Each row below holds a small network's activations on one input, seen along a few directions.
In each table, some parts of the input vary, and every possible input appears once, in random order.
A made-up example of a description, with smaller parts first: one of 4 places along a line, together with either a single point or (one of 2 separate values, together with one of 5 places around a ring) or one of 11 places along a line.
Shared parts are said once, and a part with two or three values counts as separate values.
(in the rows, 128 means zero)

Other details of the inputs vary at random and push rows far along three fixed directions, the same in every table; ignore that.

Rows:
row 1: [137,128,109,106,137,158,126,137,128,102,123,117]
row 2: [104,55,90,126,98,76,176,140,86,213,47,178]
row 3: [145,123,115,105,125,132,143,138,135,93,143,120]
row 4: [121,138,109,109,152,121,113,133,136,105,134,111]
row 5: [101,204,239,212,150,148,168,165,89,158,159,195]
row 6: [140,134,111,97,135,154,120,127,125,110,135,127]
row 7: [79,195,208,202,151,139,143,160,101,145,155,173]
row 8: [117,75,96,111,111,56,164,126,86,214,56,188]
row 9: [143,133,107,94,135,153,131,122,126,113,142,127]
row 10: [112,71,99,124,112,63,159,140,90,202,39,176]
row 11: [146,147,91,130,111,133,137,142,149,99,134,115]
row 12: [170,77,211,186,78,124,65,43,214,177,117,75]
row 13: [124,142,111,100,150,125,106,132,124,105,133,108]
row 14: [112,128,101,114,145,143,120,129,132,103,134,110]
row 15: [174,69,208,184,70,123,62,41,187,175,134,74]
row 16: [122,127,107,110,144,122,118,136,125,98,147,108]
row 17: [148,128,113,97,125,127,142,124,132,97,151,121]
row 18: [144,145,117,95,137,127,139,123,143,104,137,128]
row 19: [119,135,109,105,145,144,106,130,116,110,139,104]
row 20: [143,163,90,126,124,133,134,142,160,104,117,119]
row 21: [135,123,110,112,134,159,135,142,141,99,122,116]
row 22: [107,60,90,119,98,72,176,125,84,217,56,179]
row 23: [113,129,104,114,131,125,124,141,137,91,140,114]
row 24: [126,129,111,103,140,125,108,132,115,101,146,103]
row 25: [138,152,85,130,117,155,136,139,151,110,122,115]
row 26: [172,64,212,190,67,125,69,45,201,172,133,72]
row 27: [148,130,115,96,129,133,124,130,122,100,145,126]
row 28: [119,125,106,114,142,125,123,133,130,92,144,110]
row 29: [106,134,100,114,136,145,121,139,139,99,132,113]
row 30: [151,129,112,93,130,131,133,124,123,102,153,127]
row 31: [107,207,232,196,154,149,147,155,78,160,161,197]
row 32: [84,192,203,198,163,139,145,156,92,143,157,171]
row 33: [116,131,104,111,148,141,114,133,127,107,139,107]
Description of these inputs: one of 3 separate values, together with either a single point or one of 4 places along a line or one of 6 places around a ring.
- Which other rows agree with row 22 in the choice among 3 separate values? List them by row number. => row 1, row 2, row 6, row 9, row 14, row 19, row 21, row 25, row 29, row 33

Rows:
row 34: [110,135,129,115,152,134,118,136,129,108,131,120]
row 35: [140,149,122,130,132,149,146,147,154,107,113,134]
row 36: [106,146,108,129,138,142,118,134,129,114,136,118]
row 37: [125,133,122,120,142,148,125,135,115,114,140,118]
row 38: [130,137,129,111,150,135,124,135,124,109,130,122]
row 39: [139,142,117,121,124,125,130,141,127,105,140,125]
row 40: [138,145,123,115,128,124,142,128,131,108,151,133]
row 41: [134,132,128,107,136,150,139,127,116,117,148,134]
row 42: [136,147,114,122,127,146,126,137,120,117,137,128]
row 43: [137,146,115,113,130,144,137,124,126,119,146,134]
row 44: [176,66,144,138,80,103,48,31,215,167,108,52]
row 45: [111,151,120,123,146,128,117,137,138,113,130,121]
row 46: [139,137,137,101,145,138,136,127,125,112,141,139]
row 47: [126,148,109,126,135,141,124,133,125,119,137,118]
row 48: [133,145,113,136,123,165,149,147,143,110,123,129]
row 49: [106,141,248,232,113,139,134,125,76,217,141,181]
row 50: [135,142,119,138,119,142,154,151,149,98,127,128]
row 51: [106,131,118,122,145,146,119,133,120,110,137,116]
row 52: [79,153,239,252,118,109,128,126,99,210,143,172]
row 53: [139,137,136,108,141,140,125,137,121,107,131,131]
row 54: [114,60,51,92,104,43,165,147,82,203,24,181]
row 55: [137,128,131,105,134,131,142,130,123,104,152,131]
row 56: [185,65,151,126,74,107,62,21,217,167,118,68]
row 57: [110,42,65,97,102,49,170,150,72,189,45,173]
row 58: [128,128,127,121,140,128,128,138,122,104,143,116]
row 59: [128,145,116,130,134,120,129,139,129,109,142,119]
row 60: [108,126,123,124,145,128,122,139,127,100,141,117]
- What is each input in this table made of? => one of 3 separate values, together with either a single point or (one of 2 separate values, together with one of 4 places along a line)
- Changing only the choice among 3 separate values turns row 41 into row 46. The same change can be made to row 43. Which row results? => row 56
- Change only the place on the line of 4 in row 44. List by row number the other rows that result. => row 45, row 54, row 56
- Change only the choice among 2 separate values in row 37. List by row number the other rows that result. => row 47
